Here are a small network's activations along a few directions, averaged over the inputs that share one value of a field.
Related values have similar rows: they may be neighbours, one step apart, or belong to one group.
In the rows, 500 means zero.
Strong random noise was added to every row along 6 fixed directions; ignore it. To show where, here is one row again and again, with new noise each time:
[608 609 553 369 305 286 684 522 509 794 703 515 524 429 355 514]
[518 744 509 452 296 536 709 236 239 672 714 381 608 530 349 255]
[697 379 528 586 480 432 523 566 595 504 545 553 472 453 379 562]
[435 473 658 393 665 578 442 544 471 445 558 558 249 426 535 434]
[533 553 637 661 574 642 513 428 389 515 525 610 481 463 469 353]
[406 619 428 239 639 568 589 553 542 477 639 398 318 504 609 679]
[421 711 384 318 513 233 888 573 577 645 860 289 283 529 463 767]
[609 492 492 545 635 716 422 576 590 468 414 639 552 464 594 643]


Zaget, 17 values:
b1: [245 739 611 110 424 396 315 473 484 724 428 563 507 389 576 452]
b6: [614 474 713 917 407 209 712 714 532 842 642 790 521 318 351 550]
b7: [604 429 582 359 394 289 369 433 460 543 418 454 462 388 383 357]
b12: [374 358 570 435 672 693 345 618 617 376 329 696 533 540 744 572]
b10: [260 472 789 502 574 531 382 555 519 607 478 709 384 447 691 287]
b2: [149 725 801 891 808 499 887 531 393 758 628 707 278 504 704 506]
b11: [307 471 545 341 473 236 494 523 418 394 650 224 307 644 528 418]
b8: [351 514 673 410 355 421 633 534 482 695 565 682 434 420 582 374]
b14: [641 402 646 494 213 571 411 501 361 777 390 679 843 452 373 366]
b13: [526 471 447 405 474 427 463 569 527 374 443 389 419 432 443 439]
b15: [ 88 730 381  63 612 653 407 441 384 430 492 388 325 688 795 390]
b3: [354 595 466 550 450 619 326 249 320 513 419 458 549 541 585 145]
b16: [582 541 381 409 369 599 547 385 397 421 587 282 661 568 372 516]
b5: [448 516 444 717 614 399 466 361 432 396 435 385 468 634 506 498]
b17: [814 258 455 744 324 276 331 515 639 449 243 606 744 423 264 552]
b4: [373 656 651  87 576 606 312 770 601 795 405 755 488 277 656 604]
b9: [347 462 356 373 829 271 666 755 684 198 677 300  29 474 533 795]
The values of Zaget form a ring.
Question: Which values are neighbours of b15? Give them in the order they are listed.
Answer: b11, b3
Question: Which values are neighbours of b12? Give them in the order they are listed.
Answer: b10, b8
Question: Which values are neighbours of b13? Give them in the order they are listed.
Answer: b7, b9
Question: Which values are neighbours of b1? Give them in the order they are listed.
Answer: b5, b17
Question: What is the length, in steps, of the shortest route from b6 to b2?
Answer: 2
